Each row below is a small network's average activation on inputs in which a field has the value named, seen along a few directions.
Related values have similar rows: they may be neighbours, one step apart, or belong to one group.
In the rows, zero is written as 500.
Strong random noise was added to every row along 13 fixed directions; ignore it. To show where, here is one row again and again, with new noise each time:
[543 567 448 376 503 434 387 405 530 512 479 536 535 678 575 447 653 288
 618 732 686 270 495]
[559 661 723 370 475 684 529 738 383 643 682 677 553 570 580 686 511 535
 786 546 389 599 512]
[392 299 477 539 358 345 323 159 504 446 509 565 485 718 667 510 569 632
 492 501 511 613 445]
[574 569 609 448 571 475 506 606 513 560 626 654 553 350 480 300 586 602
 484 518 469 438 442]
[495 502 325 650 535 489 531 419 436 521 534 534 668 622 508 691 283 473
 513 510 655 519 405]
[520 421 579 566 669 451 513 521 540 496 683 333 428 621 341  75 527 510
 536 466 594 539 293]
[555 604 594 515 430 411 483 620 415 429 376 406 495 461 527 481 366 648
 478 339 417 705 586]
[634 700 520 451 467 324 567 656 394 530 509 506 608 527 408 484 350 567
 604 425 718 600 518]
[525 300 589 585 598 741 390 618 519 378 721 517 404 388 586 280 483 390
 626 465 534 396 343]
[504 363 528 317 509 558 470 281 506 482 531 610 471 644 573 610 643 399
 674 670 617 429 516]
[459 620 626 376 210 510 352 465 397 564 456 545 462 662 755 707 528 513
 583 470 493 599 672]
[783 503 507 505 261 591 534 654 807 626 709 505 416 568 295 537 502 396
 562 475 298 565 609]
[228 447 543 486 662 453 577  84 403 659 423 595 611 549 610 560 648 791
 196 558 332 599 442]
[480 523 322 636 454 324 538 321 456 414 513 613 636 540 383 603 356 550
 403 462 554 512 423]
[692 498 545 454 477 450 563 636 660 467 519 485 479 436 306 422 579 484
 581 493 310 576 553]


DUREL, 15 values:
pavep: [493 594 422 506 335 418 534 540 405 210 412 667 451 329 295 704 441 387
 578 415 455 412 525]
tupi: [210 390 535 620 308 693 368 475 343 431 767 411 287 692 549 549 436 294
 599 335 516 508 383]
vok: [705 409 472 372 380 435 374 472 640 353 387 473 390 534 563 512 437 563
 559 583 548 559 668]
godes: [345 486 603 412 635 622 664 419 405 754 650 587 485 662 492 565 529 578
 580 606 688 503 396]
feke: [548 569 625 439 389 473 479 594 494 391 515 570 340 415 478 480 442 691
 493 427 321 583 590]
midu: [182 581 529 479 547 360 494 153 301 478 485 350 388 620 441 195 629 471
 252 445 689 343 409]
tedi: [579 676 490 410 320 505 452 535 616 561 505 410 291 589 453 367 457 391
 370 493 692 325 608]
subef: [404 467 675 367 529 813 617 316 493 556 568 461 261 606 382 594 562 522
 425 492 296 492 547]
bak: [277 524 549 496 612 571 597 491 277 416 406 400 384 417 508 491 415 495
 385 439 564 472 505]
bub: [776 665 474 455 567 660 544 685 592 487 433 457 458 577 439 521 212 494
 531 634 652 399 617]
vafot: [459 376 473 522 291 674 323 376 622 615 512 449 355 595 622 547 600 405
 339 539 396 402 594]
nog: [583 421 468 439 768 555 555 591 601 547 249 444 571 325 589 566 528 592
 439 623 252 502 572]
tam: [447 220 439 470 649 460 520 223 485 266 280 343 434 458 510 454 511 457
 424 467 629 505 537]
kup: [490 718 419 419 467 463 727 462 532 856 649 484 610 591 343 610 557 409
 382 553 642 473 576]
zam: [444 404 660 498 467 769 476 417 532 715 684 448 368 576 684 424 452 581
 379 417 637 537 511]
A value of DUREL combines one of 5 hidden first parts with one of 3 second parts; all combinations occur once.
Question: Changing only the second part turns nog into tupi. feke has the same second part as nog; what does that change turn feke into?
Answer: bak
Question: Changing only the second part turns midu into vafot. subef has the same second part as midu; what does that change turn subef into?
Answer: pavep

GAZ, 20 values:
toned: [478 681 398 397 412 208 475 538 535 635 554 506 597 714 494 518 743 351
 691 705 723 392 470]
fel: [682 302 424 523 731 396 410 549 578 410 345 529 602 400 540 333 465 657
 636 584 649 513 385]
rog: [561 343 522 343 230 355 427 395 748 409 448 447 334 574 449 477 871 347
 669 545 493 543 667]
bipi: [478 464 500 469 618 658 604 376 606 612 391 480 549 307 580 566 596 530
 232 526 342 458 609]
zufi: [600 504 592 600 614 392 517 580 431 472 577 448 558 713 421 361 357 650
 725 442 467 720 293]
rifu: [493 353 397 369 325 556 543 232 446 215 603 573 347 574 305 729 471 245
 625 505 626 419 595]
kiv: [614 251 393 634 611 560 469 444 593 323 339 342 539 465 522 600 380 518
 526 474 436 643 491]
pufim: [457 418 488 522 622 507 750 482 502 663 707 464 457 481 284 383 377 601
 379 390 723 573 398]
bune: [682 647 552 542 189 417 396 587 537 475 594 633 453 486 526 432 306 630
 475 352 488 546 592]
tiro: [402 705 564 634 582 510 421 575 385 496 452 339 527 698 487 466 439 527
 411 549 103 533 437]
nedir: [511 405 429 659 665 733 560 433 436 478 621 492 520 379 471 421 295 421
 336 417 684 338 367]
maz: [410 457 511 523 644 509 586 407 352 305 500 551 473 355 351 406 420 635
 424 408 573 516 378]
pode: [307 525 687 406 556 683 457 228 410 662 501 493 340 674 671 398 508 640
 274 510 583 452 489]
kot: [478 733 622 525 485 241 478 904 309 553 374 599 662 443 580 556 442 822
 688 391 326 779 482]
memem: [511 375 523 410 484 837 613 523 700 787 394 479 523 355 717 816 592 424
 409 544 403 532 696]
kivub: [632 538 332 480 432 507 502 489 775 703 344 305 478 660 470 671 531 441
 344 626 353 523 668]
nes: [783 309 213 635 386 382 682 536 835 674 683 508 642 547 223 683 385 356
 582 497 609 629 525]
pek: [592 522 508 192 549 393 809 590 559 713 297 422 547 189 279 566 644 572
 429 437 673 598 748]
borag: [661 637 548 508 566 574 340 544 488 312 568 677 399 611 471 345 353 420
 501 709 301 196 470]
vap: [526 251 645 424 582 478 587 433 698 429 567 311 283 254 324  76 682 605
 324 362 351 597 564]
A value of GAZ combines one of 5 hidden first parts with one of 4 second parts; all combinations occur once.
Question: Changing only the second part turns nes into pufim. borag has the same second part as nes; what does that change turn borag into?
Answer: kot
Question: Changing only the second part turns bipi into toned. kiv has the same second part as bipi; what does that change turn kiv into?
Answer: kivub
Question: Changing only the second part turns pode into zufi. memem has the same second part as pode; what does that change turn memem into?
Answer: bune
Question: Changing only the second part turns rog into vap. fel has the same second part as rog; what does that change turn fel into?
Answer: tiro
